Each row has a name. After each piece below comes the name of the row it's from, unless a question asks for something else. Each question is about the rows just above it. Places in a row count from 1.

Columns, left to right: A K Z L V R
didug: 93 99 99 95 83 96
sikek: 100 100 100 100 100 100
pibo: 145 129  97  19 123  80
sokam: 112 101 102 108  90  21
tubo: 102 136  79  63 118 103
Tadem: 184 127 138 103  85 185
Tol: 105 101 100 104  91 102
fev: 123 163 140 178 111  21
vete: 112 101 102 108 128 107
kas:  95  90  53 109 118  92
nodi: 119 127 138 102  85 185
Shared by kas and sokam:
90
Which entry of Tadem is missing from  85 138 127 184 103?
185

Columns, left to right: M P B X J G D Q H E
tonu:  91  22  94 108 146  80  97  69  91  41
piz:  93  98  97  97 102  97  98 103  95 107
ferod: 102 111 104  91 103 108 100 102 109  98
pemif:  90 101 103 103 117  94 104 102  91 116
Guzev:  99  92  99 104  98  95  97  96  98 101
rodu: 102 107 101 101 108 107  95 103  99  98
venep: 137 107 116 136  60 105 122  98  94  48
The one value in ferod and venep:
98
Where do  93  98  97  97 102  97  98 103  95 107 appear?
piz
Shuffled piz with one entry gone:  98  98  95 107 102  97 103  97  97, missing
93
Shuffled pemif with one entry gone:  90 101 102  94 104 116 103  91 103, missing
117
Which value is in both tonu and venep?
94

Columns, left to right: N U T C
begu: 104 116  99 104
zumol:  55 135  94  70
ved:  99 130 125 132
pupu: 144  19  91  59
befo:  58 133  99 104
tukif: 142  13  74  53
dava:  55 135  94 100
Kip:  58 136  92  97
vod: 136  21  98  55
palik:  58 133  98  86
Zodef: 86 87 85 85
21 is at row and place
vod, 2
Where in the named rows is 87?
Zodef, 2
Row and place of 92 in the named rows:
Kip, 3
Which value is in both palik and vod?
98

Columns, left to right: Tozat sof gos Meze gufe
Zapun:  19 145  95 164 157
bofi: 158  62 165 128 127
pimu:  98 100 101 103 105
Sisak:  28 133  84 164 147
nam:  92 122  98 101 156
Lin:  79 111 100 108 109
bavi:  33 127 122 176 186
fiz:  18 101 157 154 125
sebu:  30 133  92 155 146
vegu:  20 149  98 176 182
remom: 102 119 122 153 155
 98 100 122 157 is in which column, read top down?
gos
Which column holds this, read top down? 127 105 147 156 109 186 125 146 182
gufe
Which column holds  92  98 122 top down?
gos
Shared by remom and sebu:
155
Which entry of pimu is missing from 103 105  98 101?
100
Which column holds 145  62 100 133 122 111 127 101 133 149 top down?
sof
Where in the named rows is 156?
nam, 5

Columns, left to right: tomo lis Lugam riged nomuk reso Peba soz Fas Zun
pelib:  65  89 142  30  40  82 141 124 103 139
lan:  67  89  30  29  43  82 141 127  98 135
mev:  63  95 151  32  57  84  83 111 112  29
Shuffled mev with one entry gone:  83 151  63 111  95  29 112  57  32, missing
84
Which value is in both lan and mev?
29

Columns, left to right: sifi luzit zakuf faf zep
tavir:  90 119  92  79  51
Das:  70 116  77  77  24
keto: 82 89 89 95 73
duta:  82 107  50 101  40
lifa:  81 122  64  84  41
Puz:  74  81  62 104  51
zivuv:  99 144  88  80  56
fove:  79 100  66  99  43
Rogot:  69 111  96  55  73
Miz:  75  93  60 103  79
saben:  79 117  83  80  83
Where in the named rows is 93?
Miz, 2
107 122  81 is in which column, read top down?
luzit

Columns, left to right: Zerug verum Vov Rulo gumes Tov fil nadol Girom kamod
Lil: 137  75 155  77  43  83 183 121 134 156
lal: 102 105  97 101 102 101 102 101  76 106
Gupa: 102 105  97 104 102  99 102 104 106 100
Bukim: 102 108  97 104 102 101 102 101  98 100
diz: 102 105  97 104 102 101 102 101  98 100
Gupa without one entry, shuffled: 104 106  99 102  97 100 104 102 102. Gone:
105
Which row holds 137  75 155  77  43  83 183 121 134 156?
Lil
Which column holds this, read top down?  75 105 105 108
verum

Columns, left to right: Letor Giled ganam Lozod baleb bagan Monab
pufi: 136  84  98  65  87  28 134
Mevun: 125  85 102  67 129  36 128
vev: 122 102  47 137  55 108 111
guf:  89 106 103 150  75 160  83
meti:  89 106  71 147  81 159  81
Which column holds 129  55  75 top down?
baleb
Which value is in both Mevun and vev?
102
Which entry of Mevun is missing from  36 129  85 102 125  67?
128

Columns, left to right: fogo Mez sul Tased Lidan Siluf
Figis: 119  75  68  80 121 144
sud: 127  71 131  68 136  67
Tevi:  47 179  34  42 150 150
fedab:  93  26  49  27 171 143
muko:  47 179  34 133  27 125
136 is at row and place
sud, 5
Which column holds this, read top down? 144  67 150 143
Siluf
Which column holds 119 127  47  93 top down?
fogo
Row and place of 80 in the named rows:
Figis, 4
 68 131 is in which column, read top down?
sul

Columns, left to right: fofir zegu nus Bof fufa
mopu:  84 118 137 138 115
kif:  84 115 138 118 115
ribe:  93 116 138 100 115
Which column holds this, read top down? 115 116
zegu
 84 115 138 118 115
kif
 93 116 138 100 115
ribe

Columns, left to right: W S F Y
vok:  83 100 106  48
kuvad:  86 132  96 113
tav:  64 135 111 159
gof: 102  58  90  55
leko: 117 123 142 130
Tipiv: 104  25 138  84
filof: 104  69  87  95
fefu:  84 101 142 111
betev:  95  86  26 120
Which value is in both Tipiv and fefu?
84
Which value is in both kuvad and betev?
86
135  58 is in which column, read top down?
S
26 is at row and place
betev, 3

Columns, left to right: lafe Zuv Tuz gira sali Bero zupu Pof Bimem bibo
mima:  90 121  91 116 118  17  92 100  94 106
Vofu: 101  89 113  80  84 115 100 109  99  90
Fesi: 106 118 109  83 101 115 106 115 116 133
Mupi: 108 106  97 102  93 117  86 111  98  84
gad:  98 102 112 108  97  83  74 120 105  98
Mafu: 101 102 105  92 133  84  64  93 102 121
zezu:  94  97  98  85 110  47 127  93  97 118
bameg:  97 104 107 104  63  96 121 108 103 107
gopo:  89 110 111 103  75  76  57  94 106 110
Mobos:  97 107  96 107 111  91  68 132 108  89
Dal: 113 101  90 122  77  84  51  93 107 110
Which entry of gopo is missing from  75 110 106  76  94 110 103  89 111?
57
102 108  92  85 104 is in which column, read top down?
gira
Which column holds this, read top down? 47 96 76 91
Bero
Shared by Fesi and Dal:
101
Shared by bameg and zezu:
97

Columns, left to right: bunul domon Vuva vep zezi bov faka
bez: 110  98  97  99  79  93  98
Sote: 111  93 114  89  85 103 105
tozu: 111  98 114  72  71 121 123
kozar: 117  76 123 117  32  90  86
Giv: 126  91 132  48  57 122 128
The one value in kozar and tozu:
123
Which entry of tozu is missing from 123 114  71 121 111  98?
72
The one value in tozu and bez:
98
Row and place of 89 in the named rows:
Sote, 4
Which column holds this, read top down? 85 71
zezi
bez without one entry, shuffled:  79  99  98  93 110  98. Gone:
97

Columns, left to right: bok Kurat gotiz ges
tez: 112  88  77  19
til:  43 161  92  91
kofun: 95 95 94 95
Shuffled tez with one entry gone:  88  77 112, missing
19
Shuffled til with one entry gone:  92  91 161, missing
43
 43 161  92  91 is in which row?
til
Which entry of til is missing from  91 161  43?
92
92 is at row and place
til, 3
161  95 is in which column, read top down?
Kurat
Shuffled til with one entry gone: 161  43  92, missing
91

Columns, left to right: Soreg lafez rumit mabe tefo karaz tigu geli rulot mogi
Zumi:  97  83  94  81 105  91  95 128 100 107
vabef:  94  96 134  57  99 106  93  26  91  96
Pomak:  98 108 103  88 102 102  94  76 100 102
kelav: 106 134  89 113  99 123  95  25  98 107
suna:  98 103  91  86 105 100  94 103 100 102
bera: 117 125  78 166 101 119 116 119 100  97
bileb: 104 120  89 104 105 111  94  69 100 107
fizof: 106 134  89 113 105 123  95  25  98 107
tubid: 101 120  88  81 114 106  80  56 115 121
samor: 101 120  88  81 114  79  80  56 115 121
Tilad:  98 121 122  64 118 109  80  42 103 135
Pinir:  98 111  59  81 109  95  91 115 100 111
Tilad without one entry, shuffled:  64 122 118  80 135  42 109 103  98. Gone:
121
Which column holds 106 102 123 100 119 111 top down?
karaz
101 120  88  81 114 106  80  56 115 121
tubid
Where in the named rows is 78?
bera, 3

Columns, left to right: zab lif Kala zato vedo rak
debug: 101 101  97  96 102 101
tavi:  99  91  96  83 112  97
Tun:  72  93  26  31 110  73
ped:  94 109  91 110 109  84
Shuffled debug with one entry gone: 102  97 101 101 101, missing
96
Which column holds 101  97 top down?
rak
The one value in tavi and ped:
91
Which entry of Tun is missing from  93  73  26 110  31?
72
Which column holds this, read top down? 101  99
zab
97 96 26 is in which column, read top down?
Kala

Columns, left to right: zotik Pas tokim mubel Guzis Beno zasur gura Fevod
sot: 116 140 141  22 151 146  25 138 124
linun:  83  95 110 112 111 125 115 106  85
Dof:  54 116  83 172 115 171 170 111 112
Lefi:  57 168  93  84  95 101 181  96  94
172 is at row and place
Dof, 4
83 54 is in which column, read top down?
zotik
Shuffled Dof with one entry gone: 112  54 171 172 111  83 116 170, missing
115
Shuffled sot with one entry gone: 146 140  22 116  25 124 151 138, missing
141
Shared by sot and Dof:
116
Dof without one entry, shuffled: 170 116 112 115  83 171 172  54. Gone:
111
93 is at row and place
Lefi, 3

Columns, left to right: vapav zur mana lorot menek bap Fino
Lovu: 161  82 160  69 105  28  68
gaku: 100 162  93 105  93  93 104
Voz: 94 82 44 69 36 28 68
von:  94 109 101 111 101 102 125
daki:  95 106  99 107 100 161 106
Which value is in both Lovu and daki?
161
Row and place of 95 in the named rows:
daki, 1
The one value in gaku and Lovu:
105
100  94  94  95 is in which column, read top down?
vapav

Columns, left to right: volet Bub kov digaf
mopo:  99  96 172  32
bal:  94 172 142 173
Pebe:  99 141  98  32
Dukaz:  48 100  99  32
debe: 89 98 69 32
ses:  99 156 124  32
reg:  97 152 119  32
Kenu:  74 100  77  32
lemap: 78 98 71 32
sen: 100  76  88  32
debe without one entry, shuffled: 69 89 98. Gone:
32
Which column holds  32 173  32  32  32 top down?
digaf
Which column holds 119  77 top down?
kov
Shared by bal and mopo:
172
Which entry of Pebe is missing from  98  32 141?
99
Where in the named rows is 141?
Pebe, 2

Columns, left to right: duzev duna Pudo Zogi Kima der zavam
Burel: 112  96  67  47  34 166 100
nafo:  91 108 139 155 168  40  95
rufut:  65  79  33  56  46  83 142
Torel: 136 123 167 141 149  96  56
Kabo:  97  92  95 133 143  12 126
kozav:  56  88  82 123 130  13 136
nek: 104 111 152 158 171  58  83
Shared by Burel and Torel:
96
Which column holds  79 123 top down?
duna
Which column holds this, read top down? 40 83
der

Columns, left to right: nefu pog Posi Kede zeg luteb divi dibil pumer
Nulek:  74  90 123 105 139 138 106 100  87
Bol: 120  70 140  51  75  82  98 136  93
nef: 115  60 125  45  85  89 104 137 105
kogiv: 172 114  67  90  45  58  87  87 132
Naz:  96 125  62 104  33  33  52 113 115
Row and place of 139 in the named rows:
Nulek, 5
Which entry of Nulek is missing from 123 139  74 138  87 100 105  90?
106
 70  60 114 is in which column, read top down?
pog
51 is at row and place
Bol, 4

Columns, left to right: luri vetan zipuv zeka
biga: 177  85 178  73
luze: 99 97 98 73
vovas:  83  76  91 100
Vuf:  83  76  84 106
Gatuf:  72  38 176 146
Which entry of Vuf is missing from 106  84  76?
83
99 97 98 73
luze
Where in the named rows is 176?
Gatuf, 3
Which entry of biga is missing from  73  85 178?
177

Columns, left to right: gidad dep Zenep siru vozip
badud:  84 116 123 102  97
golo:  96 101 101 128 109
bibib: 102 170  96 127 112
mun:  80  96  88  45 105
niv: 106 152  99 106 111
vabut:  83  67 106  70  91
teg: 116  61  65 115 133
tuso: 107 128 106  78 101
Debuk:  94 134 108  94  95
darud: 124 153 136  90  96
Shuffled darud with one entry gone:  90  96 153 136, missing
124
Which column holds 133 101 top down?
vozip
The one value in tuso and niv:
106
 45 106  70 is in which column, read top down?
siru
Which column holds 116 101 170  96 152  67  61 128 top down?
dep
Shuffled niv with one entry gone: 111 152 106 106, missing
99

Columns, left to right: meso muk gor nidof mos
babi:  51  86  96 154 140
fot:  51  86 109  70 145
luv:  51  86 109 141 131
paku:  51  86 103 132 121
gubu:  51  62 120 130 126
Which column holds this, read top down? 109 103
gor
Where do  51  62 120 130 126 appear?
gubu

Columns, left to right: Nete bugit sil Kuva
liva:  94 144  61 145
rovi: 144  36  35  25
foseb: 145 148 144 113
Which column holds 144  36 top down?
bugit
foseb without one entry, shuffled: 113 145 148. Gone:
144
Which value is in both foseb and rovi?
144
Which entry of rovi is missing from 144  25  36?
35
Shuffled liva with one entry gone: 144  94 145, missing
61
Which value is in both rovi and liva?
144

Columns, left to right: migup naku sasit Kugim Suse nemin vuz
Giz: 145 107  82  27 146 109  36
rerag:  36  26  25  47 177 171  50
fumo:  78 106 171 132  93 144 100
Shared by fumo and rerag:
171
Which column holds this, read top down? 27 47
Kugim
Which entry of Giz is missing from 107  82  27 109  36 146?
145

Columns, left to right: bepi zolav Mabom ner Buk lel rasi koli
zum: 109  88 143  22  85 119  38  93
Tolom: 109  46 143 142 108 119  38  93
kor: 109  88 143  22  48 119 108  93
Tolom without one entry, shuffled:  46  93  38 143 119 108 142. Gone:
109
Where in the named rows is 85?
zum, 5
The row with 109  88 143  22  85 119  38  93 is
zum
48 is at row and place
kor, 5

Columns, left to right: mukes tufo zafu zoz tedam kek deg gup
nake: 105  96  95  96  92  70 135  96
Topo:  82 102  88 146  87  61 123  85
Nadi:  90  87  99 115 115  28  89 108
Dit: 100  84  80 159 102 127  78 101
dul:  84  84  77 120  75  76  66 136
zedes: 100  87 104 119  54 107  75 144
Which entry of Nadi is missing from  99 108  89  87  28 115 115?
90
Which column holds  87 115 102 top down?
tedam
Which column holds 115 159 120 119 top down?
zoz
Shared by Dit and dul:
84
Row and place of 88 in the named rows:
Topo, 3

Columns, left to right: duk nepes debu rekob Fila savob
dega: 145  80  57 167  79  86
boto:  57 127  58  65  84  81
bapiz:  67  86  66 129 107  81
Which entry of bapiz is missing from  86  81  67 107 129?
66
81 81 is in which column, read top down?
savob
Which value is in both dega and boto?
57
58 is at row and place
boto, 3
dega without one entry, shuffled:  80 145 167  86  57. Gone:
79
Shuffled dega with one entry gone:  79 167 145  80  86, missing
57

Columns, left to right: gomu Tasik kade Nipab Gedud Kuzus zasu saz
perup: 124 139 135  73 112 163 120 103
Riti: 125 116 123  81 157  69 119  73
zigen: 124 139 135 131 112 163 120 103
fafo: 124 139 141  73 112  73 123  82
dol: 124 139 141  73 112 163 120 103
Taras:  73  67  73 124 110 137  97  93
Shuffled Taras with one entry gone:  97  73  73 137 124 110  67, missing
93
Shuffled fafo with one entry gone:  73  82 139 141 123  73 112, missing
124
157 112 112 112 110 is in which column, read top down?
Gedud

Columns, left to right: Rel teben letul Pova lumam sir gomid rim Muvo biber
tob:  92  90 120  32  92 173 173 122  62  93
povi: 144  95 123  45 100 157  42  80 121  98
kisa:  92  90 120  32  92 173  58 122  99  93
144  95 123  45 100 157  42  80 121  98
povi
Which entry of tob is missing from  92  92  93 173 122  32  90 120 173?
62

Columns, left to right: Kudo todi ser gadek duf Donut gune
Vigal: 126 128 111  39 140 105 135
pobe: 121 130 105  33 131 115 137
kis:  99  91  90 126  79  92 132
nolut: 105 123 105  62 123 102 131
zas: 121 130 105  33 131 105 137
Which value is in both Vigal and nolut?
105
Which column holds 105 105 top down?
ser
Which value is in both Vigal and kis?
126

Columns, left to right: Mepi sov dad kog geda Zabu kodu
nikep:  77  76 123 104  76 142 114
fozi:  14 106  81  95  96 103  61
nuz:  64  95  62 111  85 103  86
teke: 122 139 111 105  81  99  78
donid: 152 120 106 117 102 106  63
Logal: 102 150 151 157  55 135  64
vaf:  58 170 148 179  85 178  60
dafu:  49  65  26 166 117 120 126
dovop:  95 133 157  64 172 123 179
Row and place of 166 in the named rows:
dafu, 4
The one value in dovop and vaf:
179
The one value in fozi and teke:
81
Shared by nuz and vaf:
85

Columns, left to right: zikud vonep Ruriv les dek
para:  84  83 138  93  86
lasin: 186 103 150  83 128
bik:  17  83  32 168  73
Which column holds 103  83 top down?
vonep
Shared by bik and para:
83
Which column holds  83 168 top down?
les

Columns, left to right: penif Vafu Gef tipit Logop rol
gosab: 154  65 125  75  91 108
suti: 125  70 112 126 125 118
Zulo:  48 108 110 114  63  83
mel: 97 62 79 92 67 97
gir: 169  81  80  76  80 110
big: 83 53 91 86 67 84
vomo:  96  39 126  77 111  76
puvep: 124 123 115  96  77 113
Siduf:  71  91  85 106  86 104
Zulo without one entry, shuffled:  63 110  48 108 114. Gone:
83
Shared by gir and Zulo:
110
Which entry of gir is missing from  76  80  80 169 110?
81
Which value is in both mel and big?
67
Which entry of vomo is missing from  76  39 126 111  96?
77
The one value in Zulo and big:
83

Columns, left to right: Ked toti besog Kezur
Viset:  67 123  67  83
Bamol: 77 70 88 95
Miru:  77  70  88 109
daped: 110  95  79 108
Sal: 130  66  31  96
Kob:  77  70 141 117
zuzod:  77 114  88  95
 67  77  77 110 is in which column, read top down?
Ked
Where in the named rows is 31?
Sal, 3
Where in the named rows is 110?
daped, 1
daped without one entry, shuffled: 108  95 110. Gone:
79
Shuffled Viset with one entry gone: 67 83 67, missing
123
Which column holds  31 141  88 top down?
besog

Columns, left to right: tika bipeg kuli Ral Mazi rolop vame Riran fezo zatu
pob: 125 135 132  67  20 147  67 127  81  94
Memub:  82 149 146  54  35 132  74 113  81  81
mizur:  47  43  42 130  49 132  81 119  68  89
Shuffled pob with one entry gone: 127 147 135  67 125 132  20  67  81, missing
94
132 146 is in which column, read top down?
kuli
67 54 is in which column, read top down?
Ral
mizur without one entry, shuffled:  81 130  49  43  47  42 132  68  89. Gone:
119
125 135 132  67  20 147  67 127  81  94
pob
Memub without one entry, shuffled: 132 113  54  82 146  81 149  81  74. Gone:
35
 47  43  42 130  49 132  81 119  68  89
mizur

Columns, left to right: Keve rek sovom lozu saf
linep:  28 125 132 147 118
tatot:  65 114 166  53 140
bugut:  44 139 140 129 120
rima:  26 126 139 112 123
govig:  58 128 165 117 120
piru:  66 116 159  98 123
pire:  27 137 148 130 121
Which entry of govig is missing from 120 117  58 128?
165
govig without one entry, shuffled: 117 120 128 165. Gone:
58
The one value in rima and bugut:
139

Columns, left to right: bigat Medul Nagin Bab luzuk
Kot:  88 106  85  85 104
Zafit:  93 106  97  97  94
Zarid:  79  95  85  54 102
Bobig: 110 111  65  69  78
Gevu:  79 118  85  54 102
givob:  43  64  83  93 131
Laf:  33  77 101 131 130
Gita:  97 105  82  82 104
Tigez:  78  83  89  21 128
Muta:  66 121  35  72 119
vig:  93 106  89  74 141
Where in the named rows is 95?
Zarid, 2
Where in the named rows is 121?
Muta, 2
Shuffled Laf with one entry gone:  33 131 101  77, missing
130
The one value in vig and Kot:
106
Shuffled Bobig with one entry gone:  78  65  69 111, missing
110

